A small network was shown many inputs. Here are its activations along a few directions, one row for each input.
In each table, some parts of the input vary, and every possible input appears once, in random order.
Descriptions start from the smaller parts, as in this example, which fits no table here: one of 5 places around a ring, together with either a single point or one of 9 places around a ring or (one of 2 separate values, together with one of 6 places along a line).
Shared parts are said once, and a part with two or three values counts as separate values.

Other details of the inputs shift rows strongly along three fixed directions, in all tables alike. That doesn't count.

A family of inputs:
r1: [-26  -8  14   5  -5  -6 -19  49  26  -7 -14]
r2: [ 13  31 -21  -1  23  20  13 -12  24  10 -11]
r3: [-20 -27   8 -12 -19  -7   5  19  -4  13   5]
r4: [  1  -9  15  14 -12  -5  -8 -33 -21 -18   6]
r5: [-29 -29  -3 -33  -1 -24  43  17  -3  42  16]
r6: [ -1  -8   1 -16 -15 -13  13 -26 -17  10   7]
r7: [ -1 -14 -28 -20 -13 -11  38 -26 -22  41  35]
r8: [-30 -30 -17 -28 -10 -28  38  31  -1  50  34]
r9: [ 40  25 -19   0  51  11 -11   4  -7  30 -12]
r10: [ 12  24 -22   0  17  25  11   5  27  10 -16]
r11: [  3   0  13  -2 -21  -7 -18 -35 -17 -15   3]
r12: [ 12   5   6   9  -8  13 -18  -4   6 -19  -9]
r13: [ -6   0  14  14   4   8 -20  22  15 -23  -5]
r14: [  4  -8  14  12 -14  -5  -8 -32 -23 -19   4]
r15: [-23 -30  12 -14 -13 -10  11  29  -2  13  12]
r16: [  0  -7  16   9 -12   2 -10 -31 -23 -21  12]
r17: [ 14  19 -23   2  26  31  12  -9  24   8  -6]
r18: [ 21  19 -19  -4  23   9 -14 -18 -45  14  -3]
r19: [ 22  26 -24  -5  16  25  12  -8  23   9 -13]
r20: [ -7  10  10  15   4  -4 -17   2  11 -20 -13]
r21: [-19   4  17   8  -1  -9 -25  31  23 -17 -13]
r22: [ -7  11  12  10  -6  -3 -21  18  16 -18 -17]
r23: [-27 -29  12 -24 -13 -17  24  41  -3  20  12]
r24: [ 28  32 -33   7  14  13  14  -2  20   7   4]
r25: [ -2  -2  12   8 -17  -9 -12 -35 -21 -15  -1]
r26: [  6  11   8  16  -1  -1  -9  -7   2 -21 -13]
r27: [ -2  -8  16   7  -8   2 -12 -32 -21 -22  14]
r28: [ 16  23 -19   6  32  20  21  -9  21   4  -6]
r29: [ -4  -3  13  10 -15  -9 -12 -37 -19 -15   1]
r30: [ -5  -3  20   9  -5 -13 -10  48  19 -19 -15]
r31: [ 26  27 -17  -4  23  24  21  -3  17   0  -4]
r32: [-13   3   5  22  -9 -16 -18  49  20 -13   0]
r33: [ -9 -21  24  -3 -22 -10 -15  23  -4 -15   4]
r34: [ -4  -8  10   8 -20   3 -19 -35 -17 -11   3]
r35: [-12   2  19  16  -2 -13 -13  34  17 -20 -17]
r36: [ 17 -20  -8   1  11 -11 -39 -19 -50 -12   0]
r37: [ 21  13  -7  -2   3   4  12 -34  -6  -3  -1]
r38: [ -2   7 -11  -8  19  14  20  55  36  13 -11]
r39: [ -7 -26 -19 -32  -6   6  42 -33 -19  47  25]
Description of these inputs: either one of 3 separate values or (one of 4 places along a line, together with either a single point or one of 8 places around a ring).
A walk changes only the place on the line of 4. It starts at r5 and steps to r35. List the rest of the walk in order.
Answer: r26, r37
Which other rows does r12 become when the place on the ring of 8 takes its other values? List them by row number.
Answer: r6, r11, r19, r30, r31, r33, r37

A family of inputs:
r40: [  8 -10  -9 -13   5  11  18 -27 -14   8   6]
r41: [-12 -16  19   2 -27 -17 -22  -4 -22  -8   6]
r42: [ 18  25 -14  14  20  11  -6 -27   7  -8  -9]
r43: [-19 -12   9 -12   4  -8  12  47  11   6 -13]
r44: [  4   5   9  17  -2  -3 -15 -21 -15 -21   2]
r45: [-16 -16  39   9 -18 -17 -36  14  -5 -25 -10]
r46: [  9  -3 -15  -8  -1   8  11 -25 -13  15  14]
r47: [  7   2 -10  -6   4   0  19 -26 -16  12  11]
r48: [  6  11 -15 -10   5   5  11   5   6  18  -2]
r49: [ 22  32   4  35  10  10 -38 -15  11 -41 -23]
r50: [-23 -12  27  18 -20 -19 -39  17  -9 -24  -3]
r51: [  8  12  20  25  -8  -4 -31   5  -3 -37 -11]
r52: [  1   5   5  15  -6   0 -23 -22 -12 -16   0]
r53: [ 6 -4  9 -1  5  9 -2 -8 -3 -4  3]
r54: [  1   6  -4 -12  13  13  11   1   8  19  -3]
r55: [-14 -32   0 -23 -13  -3  13 -11 -22  19  12]
r56: [-12 -11   0 -10  -6  -8   2  51  15  12  -2]
r57: [  1  10 -10   6  21   5   6  33  24   1  -6]
r58: [  0   2  13  21 -23   5  -4 -29   7 -24   1]
r59: [ -2  15  -7   6  21   1   9  32  21   2 -10]
r60: [-17 -13   2  -5   4 -13   7  49  15   8   2]
r61: [-10 -21   1 -20 -14 -21  14 -13 -20  22  14]
r62: [-15 -22   6 -20  -2  -1  12  19   0  24   9]
r63: [-14 -16  18   3 -26 -16 -22  -5 -22  -8   7]
r64: [ 6 -1 -2  5  1  1 -1 -6 -5 -5  6]
r65: [  4   3 -18  -4  10   9  11   5   7  15   4]
r66: [10 12 -9  0 13  6  6 35 23  1 -8]
r67: [  3  -5 -16  -5   4   7  10 -27 -12  15  15]
r68: [-17 -26   2 -24 -14  -7  13 -13 -23  21   7]
r69: [  9   3  -9  -8   2   0  19 -25 -16  12  11]
r70: [ 12   3  -9 -10   0   0  18 -25 -16  12   9]
r71: [ 25  33 -24  11  27  27   1  20  33  -2 -16]
r72: [ 22  22 -24   2  21  13  12 -45  -1   7   0]
r73: [  2   3 -18  -4  12   8  11   4   8  15   5]
r74: [-10  18  -4  -5   2  11  17  24  43  -9  -6]
r75: [-18 -25  14 -14 -13 -16  -1   3 -12   3  -5]
r76: [-10 -11   3  -8  -2 -12   7  51  14   9   0]
r77: [-16 -21  24 -10 -10 -12   2   7 -15   4   7]
r78: [ 11   6   8   9 -10  -6 -21 -22 -11 -17  -5]
r79: [ 26  27 -13  10  13  11  -5 -24   6  -8 -11]
r80: [ 12  -3 -12  -8   2   4  16 -24 -14  11  15]
r81: [-6 13 -4  8  2  9 18 23 43 -1 -9]
r82: [  0  11  15  26  -8  -1 -39   2  -1 -31 -12]
What do these inputs look like to the network?
Answer: either one of 3 separate values or (one of 5 places around a ring, together with either one of 2 separate values or one of 6 places along a line)
Which other rows does r54 become when the place on the ring of 5 takes its other values? List them by row number.
Answer: r45, r53, r62, r77
Which other rows does r44 become when the place on the line of 6 takes its other values? List them by row number.
Answer: r47, r51, r59, r69, r70
Which other rows does r68 become when the place on the ring of 5 takes its other values? List them by row number.
Answer: r40, r43, r55, r75

A family of inputs:
r83: [  8   2 -14 -15  -3  20  22 -34   1  18  10]
r84: [-17 -28  18  -1 -30  -5 -10 -18 -18 -15  16]
r85: [-18 -15  18  -4  -5 -22 -21  26  -6  -1 -10]
r86: [ -5  10 -19 -21  16   7  39   0  25  31  -4]
r87: [-14 -26  -1 -26   3 -16  25  20 -20  35  18]
r88: [-20  -9   5  10 -31 -30  -2  23   7  -4  15]
r89: [  2  12   7  17  -8  14 -18 -32   4 -20  -9]
r90: [ 10  19  -5   0  24   1   0  22  12   3 -19]
r91: [ 13  16   6  16  15   0 -20  32  10 -23 -24]
r92: [ 10   9 -12  -8  16  15  -2  20  11  14  -8]
r93: [ 13   0  -6   6   4  14 -20 -26 -21 -12   5]
r94: [ -2 -28  -1 -15  -3  -7   9  -8 -26  19  19]
r95: [-21 -16  25   1 -20 -19  -1  29   5 -16  -4]
r96: [ 10   0   8  15  -6  13  -5 -29   0 -22   6]
r97: [ 10   9 -10   2  10  11 -10 -25 -12   6  -8]
r98: [  9   7   4   0  -5   3   9 -46  -9  -8   1]
r99: [ 12  21 -33   3  15  -8  12  25  14  21   5]
r100: [  1  17  10  20   8  10  -6  22  25 -27 -11]
The inputs of r83 and r92 match in every part but one. If r89 is changed in the same way as r83 into r92, which row does it become?
Answer: r97
What do these inputs look like to the network?
Answer: one of 2 separate values, together with either a single point or one of 8 places around a ring
